Each row below holds a small network's activations on one input, seen along a few directions.
In each table, some parts of the input vary, and every possible input appears once, in random order.
A made-up example of a description, with smaller parts first: one of 8 places around a ring, together with either a single point or one of 9 places along a line or (one of 3 separate values, together with one of 4 places along a line).
Shared parts are said once, and a part with two or three values counts as separate values.

Other details of the inputs vary at random and push rows far along two fixed directions, the same in every table; ignore that.

Rows:
x1: -5, -8, -5, 5, -5, 13, 0, 3, 2, 8, 8
x2: 30, 1, -7, 14, 4, -10, -8, 1, 10, 10, -21
x3: -13, 19, 16, -14, 11, -11, 9, -4, -3, -22, -2
x4: 4, -11, -4, 8, 5, 7, -3, 10, -1, 0, 1
x5: -15, 23, 13, -19, 4, -10, 10, -6, -4, -14, -2
x6: 22, -17, -13, 34, -4, 15, -8, -1, 12, 18, -9
x7: -18, -1, 9, -15, -2, 11, 4, 1, -2, -9, 16
x8: 3, 0, 1, -6, 0, -2, -2, 3, 1, 1, -3
x9: -14, 1, 9, -22, 3, 0, 4, 7, -9, -13, 9
x10: -10, 5, 13, -19, 8, -4, 6, 4, -3, -19, 7
x11: 24, 4, -11, 18, 7, -11, -3, 2, 4, 15, -22
x12: -22, -13, 6, -2, 1, 19, 4, 7, -2, -12, 22
x13: 22, 8, -9, 20, 4, -10, -3, -3, 8, 15, -21
x14: -15, 20, 19, -24, 1, -8, 8, -8, -4, -19, 3
x15: -6, -44, -8, 21, -13, 44, -6, 15, 5, 11, 30
x16: -14, -39, -12, 23, -18, 48, -2, 7, 5, 19, 30
x17: 11, 24, -1, -7, -5, -30, -4, -19, -4, 1, -18
x18: -5, -6, -5, 9, 1, 10, 3, 5, 1, 3, 7
x19: 4, 0, 5, 1, 2, 3, 0, -3, 5, -7, -2
x20: 32, -3, -9, 11, 8, -11, -8, 5, 6, 10, -23
x21: 24, 5, -15, 10, -7, -17, -13, -11, 3, 19, -17
x22: 0, 22, 7, -2, 8, -14, 8, -8, 2, -5, -10
x23: 4, 3, 1, -5, 1, -3, -1, -1, 3, 1, -3
x24: 24, 5, -11, 13, 1, -11, -5, -1, 8, 17, -23
x25: -17, 24, 16, -11, 5, -10, 13, -9, -5, -19, -2
x26: -16, -3, -1, -15, -8, -5, -2, -3, -11, -3, 15
x27: -23, -12, 8, -5, 1, 17, 5, 10, -5, -14, 22
x28: -5, -12, -6, 0, -2, 9, 2, 7, -3, 6, 7
x29: 7, -1, -10, -6, -2, -17, -8, -5, -9, 8, -7
x30: -15, 5, 3, -16, -7, -12, -2, -7, -11, -5, 9
Each input here is: one of 5 places along a line, together with either a single point or one of 5 places around a ring.
Question: The inputs of x5 and x16 match in every part but the place on the line of 5. If x3 is changed in the same way as x5 into x16, which row does it become?
Answer: x6
Question: Which other rows does x23 become when the place on the ring of 5 takes its other values? List them by row number.
Answer: x1, x2, x12, x13
Question: Start at x11 and move only the place on the line of 5, one step at a time. The first step leads to x18. Which rows follow, in order?
Answer: x13, x22, x25
Question: List by row number the other rows that have the place on the line of 5 in common with x20.
Answer: x4, x9, x11, x28, x29

Rows:
x31: -35, -34, -3, 0, -15, 35, -1, 3, -13, -3, 43
x32: -19, -40, -9, -4, -16, 34, -6, 10, -9, 7, 35
x33: 10, -18, -4, 23, -2, 20, -4, 5, 13, 11, 4
x34: 1, -20, -17, 15, -6, 9, -7, 6, -3, 18, 9
x35: -14, 21, 10, -28, 8, -27, 4, -7, -17, -20, -4
x36: -31, -9, 11, -26, -12, 12, 3, -4, -13, -18, 28
x37: -28, 36, 17, -34, 3, -24, 12, -13, -9, -25, 4
x38: 4, 12, -7, -4, 0, -15, -1, -1, -2, 7, -8
x39: -34, 21, 31, -38, 17, -8, 17, 5, -9, -40, 12
x40: 2, -14, -1, 20, -1, 22, 0, 3, 10, 8, 4
x41: 7, 15, 6, 1, 11, -5, 10, 4, 1, -5, -17
x42: 8, 9, -2, -13, -2, -14, -4, -3, -2, 6, -8
x43: 48, 28, -1, 15, 14, -34, -6, -9, 18, 3, -43
x44: 25, -6, -10, 34, -1, 14, 1, 1, 13, 20, -15
x45: 20, -22, -11, 24, 2, 16, -9, 15, 11, 10, 0
x46: -22, -17, 0, -9, -17, 22, -1, 0, -3, 1, 28
x47: 53, -7, -20, 41, 6, -5, -12, 5, 20, 33, -42
x48: 6, 48, 10, -18, 11, -50, 4, -20, -6, -14, -31
Question: Describe the family of inputs behind these rows.
Answer: one of 2 separate values, together with either one of 4 places along a line or one of 5 places around a ring
Question: The inputs of x41 and x44 match in every part but the choice among 2 separate values. If x39 is changed in the same way as x41 into x44, which row does it become?
Answer: x33

Rows:
x49: -9, -25, -2, 0, -1, 27, 4, 21, -5, -7, 23
x50: 3, 20, 2, 2, -1, -8, 6, -4, 4, 2, -19
x51: 7, 14, -14, -7, -14, -17, -10, -14, -5, 12, -11
x52: -17, 21, 10, -7, 13, -20, 10, -3, -8, -12, -6
x53: 10, 24, 1, -24, -3, -36, 0, -21, -13, 1, -23
x54: -18, -37, -4, 10, -5, 38, -5, 15, 9, 12, 26
x55: 25, -22, -30, 50, -1, 18, -5, 11, 11, 39, -11
x56: -15, 2, 12, -19, 13, -7, 3, 8, -10, -21, -1
x57: -44, 0, 17, -15, -6, 17, 7, 1, -8, -17, 23
x58: 8, 0, -22, 11, -4, -13, -9, -3, -8, 22, -3
x59: 26, -20, -17, 23, 4, 12, -7, 18, 4, 20, -16
x60: 30, -28, -22, 37, -5, 24, -10, 16, 20, 41, -10
x61: 18, 5, -9, 23, 8, -17, -8, -7, 4, 7, -14
x62: 12, 17, -4, 13, 8, -15, 7, -1, 2, 4, -10
x63: -18, 14, 25, -35, 9, -10, 8, 6, -13, -39, 14
x64: 11, 2, 1, 8, 3, 3, 6, -3, 0, 11, -16
x65: 20, 19, 10, -11, 16, -36, -7, -4, -2, -18, -27
x66: -12, -39, -5, 17, -10, 40, -1, 3, -2, 14, 20
x67: 19, 24, 8, -5, 5, -17, 10, -12, 2, -3, -23
x68: 16, 3, 3, 3, 6, -11, -11, -4, 13, 2, -11
x69: 24, 21, 6, -3, 3, -19, 2, -18, 5, -8, -22
x70: -22, -39, -16, -13, -13, 24, -7, 14, -17, 2, 34
x71: -26, 5, 23, -28, 1, 8, 7, 4, 1, -24, 29
x72: -16, -27, 5, 2, -8, 27, -2, -6, -5, -6, 24
x73: -27, -1, 8, -3, 1, 11, 9, 2, -7, -18, 32
x74: 12, -2, -6, 16, -8, -1, -11, -10, 10, 5, -9
x75: -28, -5, 15, -18, -1, 20, 12, 13, 3, -11, 30
x76: -26, 28, 21, -29, -4, -9, 12, -11, -1, -35, 12
x77: 18, 4, -10, 19, -10, 5, -3, -2, 12, 14, -12
x78: 19, 23, -6, -21, 2, -39, -7, -10, 4, 13, -24
Question: The inputs of x52 and x57 match in every part but one. If x55 is changed in the same way as x52 into x57, which row does it become?
Answer: x50
Question: Describe the family of inputs behind these rows.
Answer: one of 5 separate values, together with either a single point or one of 5 places around a ring
Question: Which other rows does x65 become when the choice among 5 separate values takes its other values? List them by row number.
Answer: x61, x68, x72, x74
Question: List by row number the other rows that have the choice among 5 separate values in common with x78.
Answer: x54, x60, x68, x71, x75
